[[-192, -179, 238, 155, 571, -335, -321, 458], [203, 52, -264, -245, -56, -46, -96, -360], [182, 41, -39, -702, -137, 47, 20, -259], [13, -578, -159, -442, -293, -282, 718, -47], [98, 464, 271, -356, 76, -4, -412, -74], [523, 281, 13, -626, -294, -188, 533, -280], [229, -301, -359, -479, -441, -40, 708, -265], [11, -156, -3, 22, 391, -142, -207, 401], [-60, 245, 224, -195, -116, -418, -236, -282], [-210, -621, -294, 418, 465, -377, -255, 215], [-800, -297, -171, 399, 249, 36, -597, 402], [-88, -230, -302, 518, 278, 13, 294, 472], [182, -75, -194, 28, -46, -20, -436, -645], [-151, -447, -119, 645, 387, -606, -226, 375], [-85, 350, 49, -578, -39, 76, -160, -297], [-257, -262, -428, 172, -170, 125, 39, -116]]
Read off the entry just left of 472.
Answer: 294
Read off the entry just right of -192.
Answer: -179
The entry just right of -293: -282
The entry just left of 20: 47
Read off the entry just right of the largest entry.
Answer: -47
Read off the largest entry.
Answer: 718
Read off the entry just right of 224.
Answer: -195
The entry just left of -626 -> 13
The entry just left of 645: -119
The entry just left of 125 is -170
Read off the entry just left of 155.
Answer: 238

Read these off the array that follows. Indices start at 0.
1) What is the entry in row 0 and column 1?
2) What is the entry at row 1, column 0?
3) What is the entry directly above 19?
4) What is the entry in row 0 and column 0?
5) What is the bottom-right entry?
6) What is the top entry of the column that holds the smallest entry?
7) What is the top-right entry?
8) What is the entry in the bottom-left corner?
[[8, -7, 26, 13, 22, 22, -23, -5, -8, -14, -2, -11, 15, 7],
 [-16, -10, -18, -3, -3, -18, 9, 15, -4, 2, 4, 1, -8, -5],
 [-6, 9, -37, -35, -33, -10, 7, 2, -10, 11, -29, 15, -34, -7],
 [-6, -14, 14, 17, 18, -1, -6, 0, -2, -11, 11, -13, 14, 0],
 [1, 1, 1, 6, -5, -14, 1, -14, 14, 3, 16, -11, 6, -8],
 [-12, 6, -36, -20, -33, -36, 18, -5, 11, 15, 5, 2, -21, -16],
 [-19, -19, -4, 1, 17, 4, -7, 23, -22, -12, -12, 4, -3, 5],
 [24, 14, 19, -5, -5, 21, -19, -21, 2, -3, -12, -6, 2, 1]]
1) -7
2) -16
3) -4
4) 8
5) 1
6) 26
7) 7
8) 24

M =
array([-68, -17, -67, -27,  36, -89,  86,  19, -95, -11,  11, -73, -93,
       -18,  37, -11])
Which number is the entry just left of -67?
A: -17
The last entry -> -11
Which number is the second entry from the right?
A: 37
Which number is the fifth-last entry?
A: -73
The 3rd entry from the right: -18
The third smallest entry: -89
The 3rd entry from the left -> -67
The entry just left of the smallest entry: 19
Which number is the entry just left of -89?
A: 36
Which number is the 1st entry?
A: -68

Questions about the grid below. Indices start at 0.
1) The entry in row 0 and column 0?
2) The entry in row 1 and column 0?
3) The entry in row 0 and column 1?
4) The entry directly above the smallest entry?
5) The entry in the bottom-right corner?
6) The entry just right of -56?
7) The entry just right of 58?
8) The entry just right of the largest entry?
[[ -6 -10  -3  72 -48 -11  28  -5  37]
 [ 15  14  45 -90  58  35 -11  33 -69]
 [-47  -5  16 -28  15  28  18 -21 -15]
 [-38 -36  31  33  -7  17  60  -2 -32]
 [ 66   1  39   2  23 -44 -25  74 -68]
 [ -1  32 -41  -6  -1  -5 -56 -13  34]
 [  9 -57  50  60 -29 -11  54  20 -61]]
1) -6
2) 15
3) -10
4) 72
5) -61
6) -13
7) 35
8) -68

Read these off the table that follows.
1) The last entry of the smallest entry's row?
2) The entry directly below -35?
3) The bottom entry of the column that holds the largest entry?
4) The top-left entry?
5) The 3rd smallest entry?
6) The bottom-left entry?
7) The second entry from the end, reading row by row?
[[-41 -67 -40 -59  66 -92 -35]
 [  6 100   7  74 -79 -89 -52]]
1) -35
2) -52
3) 100
4) -41
5) -79
6) 6
7) -89

array([[  17.75,   57.77,  -37.14,    6.10],
       [  16.85,  156.86,   65.02,  -30.61],
       [  44.44,   59.65,  174.56, -132.92],
       [ -10.35,   16.31,  142.48,  -58.57],
       [  20.33,   75.59,   71.06, -246.54],
       [ -39.21, -115.07,  220.89,  102.97],
       [ 100.82,  -79.45,  -36.52,   50.71],
       [ 110.57,  -36.21,  100.64,   51.30],
       [ -13.23,   18.36,   53.51,   33.94],
       [   2.82,    2.81,   19.86,   18.33],
       [  18.44,   23.34,   24.10,   22.76],
       [ -34.29,   44.17, -187.21,  -69.04],
       [  11.54,   23.79,    1.62,   21.91]])
Rows and columns are numbered from 0.
Find the entry at row 1, column 2.
Answer: 65.02
Find the entry just left of 19.86.
Answer: 2.81
Find the entry directly below -69.04.
Answer: 21.91
Find the top-right entry.
Answer: 6.10
Find the entry in row 0 and column 1.
Answer: 57.77
Find the entry directly below -79.45.
Answer: -36.21
Find the entry directly below the largest entry.
Answer: -36.52
Find the entry in row 1 and column 0.
Answer: 16.85
The entry directly below 53.51: 19.86
The entry in row 2 and column 0 is 44.44
The bottom-left entry: 11.54
The entry directly below 71.06: 220.89
Find the entry just right of 59.65.
Answer: 174.56
Find the top entry of the column that holds the largest entry.
Answer: -37.14
Find the smallest entry.
Answer: -246.54
Find the entry in the top-left corner.
Answer: 17.75
Find the entry just left of the smallest entry.
Answer: 71.06
Find the entry directly above -69.04.
Answer: 22.76
The entry directly above -58.57 is -132.92
The entry in row 2 and column 1 -> 59.65
The entry directly above 110.57 -> 100.82
The entry directly below 51.30 is 33.94

Questions about the table below. Rows and columns are numbered from 0.
1) The entry in row 1 and column 0?
2) The entry in the top-right corner?
3) The entry in row 0 and column 2?
4) The bottom-right entry?
5) The entry at row 2, column 0?
6) The entry just left of the largest entry?
7) The top-left entry?
-0.18   0.17  -0.16   0.17   0.22
 0.05   0.14   0.03  -0.06   0.06
 0.04   0.10   0.03  -0.04   0.03
-0.11   0.12  -0.10   0.11   0.15
-0.11   0.11  -0.09   0.11   0.14
-0.02   0.02  -0.03   0.01   0.02
 0.04   0.10   0.03  -0.02   0.05
-0.02   0.00  -0.02   0.00   0.00
 0.08  -0.04   0.07  -0.04  -0.05
 0.03  -0.04   0.02   0.03  -0.01
 0.14   0.01   0.12   0.06   0.03
-0.04   0.03  -0.05   0.03   0.05
 0.14   0.00   0.12   0.08   0.04
-0.13   0.14  -0.12   0.13   0.18
1) 0.05
2) 0.22
3) -0.16
4) 0.18
5) 0.04
6) 0.17
7) -0.18
